Read these off the grid that follows. Rows and columns are numbered from 0.
1) The top-right entry?
2) The entry in row 0 and column 1?
3) The entry directly below 138?
4) The entry in row 0 and column 0?
5) The entry just left of the largest entry?
6) The bottom-right entry?
7) The smallest entry?
8) The entry in row 0 and column 2?
[[138 127 134 123 131 125]
 [136 129 127 121 133 125]
 [119 127 129 136 123 131]
 [127 128 128 128 128 128]
 [126 128 128 130 127 129]
 [107 126 122 146 118 133]
 [129 130 127 126 129 129]
 [129 129 128 127 128 129]]
1) 125
2) 127
3) 136
4) 138
5) 122
6) 129
7) 107
8) 134

a =
[[130 126 125 130 138 136 137 124 126]
 [129 121 122 131 126 139 130 141 135]
 [130 115 133 130 124 134 132 127 119]
 [135 133 115 134 125 117 127 121 116]
 [129 112 125 132 128 118 139 135 140]
 [129 127 120 137 113 129 132 124 129]
 [120 127 139 134 125 117 135 129 135]
 [128 137 130 120 120 112 130 122 117]
 [119 138 125 121 141 130 130 129 119]
 [116 127 114 133 113 127 127 138 142]
 [129 128 125 138 130 116 132 125 117]
 [145 122 136 133 116 122 142 119 133]
 [133 138 138 129 129 124 118 119 113]
 [137 125 137 122 131 140 106 141 135]
 [128 129 123 114 126 136 127 126 115]]
The smallest entry in the first row is 124
The largest entry in the first row? 138
The entry directly below the centre entry? 141
The last entry in the row that holds the smallest entry -> 135
The first entry in reading order? 130
The bottom-left entry -> 128
The entry in the bottom-right corner is 115
The second entry, reading row by row -> 126
The top-right entry? 126
The entry just right of the centre entry? 112
The entry just right of the smallest entry? 141
The third entry on the main diagonal? 133
The smallest entry in the last column -> 113
The first entry of the largest entry's row is 145
The largest entry in the last row -> 136
The 5th entry from the end, reading row by row? 126
The second-last entry, reading row by row -> 126
The third entry on the diagonal from the top-right corner? 132
The last entry of the largest entry's row is 133
The entry just left of the centre entry? 120
The minimum: 106
The 4th entry, reading row by row? 130
The entry just right of the largest entry? 122
The 3rd entry in reading order: 125
The smallest entry in the first column? 116
The second entry on the diagonal from the top-right corner is 141
The entry directly above the smallest entry is 118
The entry at the centre? 120
The smallest entry in the last row: 114

[[135 123 120 134 102]
 [126 127 124 128 120]
 [127 128 127 128 122]
 [132 129 128 128 128]
 [129 128 127 128 122]
 [129 128 128 128 124]]
Which number is the entry in the bottom-right corner?
Answer: 124
The smallest entry in the first column: 126
Which number is the entry in the top-left corner?
Answer: 135
Which number is the entry directly below the smallest entry?
Answer: 120
Which number is the fourth entry, reading row by row?
Answer: 134
The 2nd entry on the diagonal from the top-right corner: 128
The smallest entry in the last column: 102
The entry just right of 132 is 129
Which number is the third entry on the main diagonal?
Answer: 127

Questions about the grid below. Counting starts at 0.
1) Which number is the entry just left of the centre entry?
2) Which number is the entry directly above the centre entry?
3) Which number is the entry at the centre?
4) Which number is the entry in row 0 and column 1?
5) Which number is the entry just left of the largest entry?
6) Which number is the entry just left of 147?
7) Which number is the top entry of the column that holds the largest entry?
8) Which number is the entry at row 0, column 0?
[[124 130 130 127 130]
 [118 132 127 128 130]
 [117 135 128 130 133]
 [115 136 125 132 137]
 [119 138 127 129 140]
 [119 142 125 127 142]
 [121 144 124 132 145]
 [124 148 119 128 142]
 [127 147 124 128 149]]
1) 138
2) 125
3) 127
4) 130
5) 128
6) 127
7) 130
8) 124

Read these off the table that follows.
1) Find the entry in the top-left corner.
2) Find the 3rd entry on the main diagonal.
3) Find the last entry, reading row by row.
4) Find the entry in the top-right corner.
5) Find the third entry on the diagonal from the top-right corner.
6) Find the second entry in reading order.
7) Find the smallest entry.
8) Find the fourth entry, reading row by row.
[[134 112 131 121 129 120 123 125 122]
 [135 108 131 119 127 118 120 123 120]
 [133 113 131 121 129 121 124 125 123]
 [133 114 131 122 129 121 124 125 123]
 [135 106 130 118 127 116 118 123 120]]
1) 134
2) 131
3) 120
4) 122
5) 124
6) 112
7) 106
8) 121

[[129 132 136 140 123 126]
 [131 127 132 134 130 128]
 [142 122 130 122 127 127]
 [123 128 154 118 126 126]
 [134 123 133 140 132 125]
 [132 127 139 140 125 126]
 [118 130 140 120 130 120]
 [126 133 123 118 127 125]
 [124 128 139 124 104 128]
 [131 125 132 119 128 122]
 [118 137 126 117 127 129]]
Rows and columns are numbered from 0.
The top-left entry -> 129
Read off the entry in the top-right corner.
A: 126
Read off the entry in row 1 and column 0.
A: 131
Read off the entry at row 2, column 0.
A: 142
The bottom-left entry: 118
Read off the entry at row 1, column 2.
A: 132
Read off the entry in row 2 and column 2.
A: 130
Read off the top entry of the column that holds the largest entry.
A: 136
Read off the entry just right of 136.
A: 140
The largest entry -> 154
The entry in the bottom-right corner is 129
Read off the entry directly above 117.
A: 119
Read off the entry at row 0, column 1.
A: 132
Read off the entry in row 2 and column 1.
A: 122
The entry directly below the largest entry -> 133

Read these off the grid that follows.
1) Give the 4th entry in reading order.
2) Give the entry in the bottom-right corner.
3) Give the entry just left of 123.
4) Give the 5th-last entry, reading row by row.
5) Give the minimum.
6) Give the top entry of the column that holds the smallest entry.
7) Give the second entry on the main diagonal.
8) Give the 2nd entry on the diagonal from the top-right corner.
[[109 124 110 120 133 124 116 117 125 129 129 135 136 132 135 119]
 [106 124 109 120 133 124 115 119 124 128 130 135 138 132 136 119]
 [103 125 109 119 134 123 114 120 124 129 130 135 139 132 137 119]]
1) 120
2) 119
3) 134
4) 135
5) 103
6) 109
7) 124
8) 136

data =
[[131 131 124 131 133 125 128]
 [128 127 126 129 127 131 131]
 [130 127 127 126 127 128 129]
 [118 123 147 132 130 113 106]
 [131 129 126 129 125 134 124]]
Read off the 3rd entry on the diagonal from the top-right corner.
A: 127
Read off the smallest entry in the first column.
A: 118
Read off the entry in the bottom-left corner.
A: 131
The entry in the bottom-right corner is 124
Read off the top-left entry.
A: 131
Read off the entry just left of 133.
A: 131
The entry just right of the largest entry is 132
The largest entry in the last column: 131
Read off the entry directly above 132.
A: 126
Read off the last entry of the largest entry's row.
A: 106
Read off the entry directly above the centre entry.
A: 129
The 2nd entry in reading order is 131
Read off the top entry of the column that holds the smallest entry.
A: 128
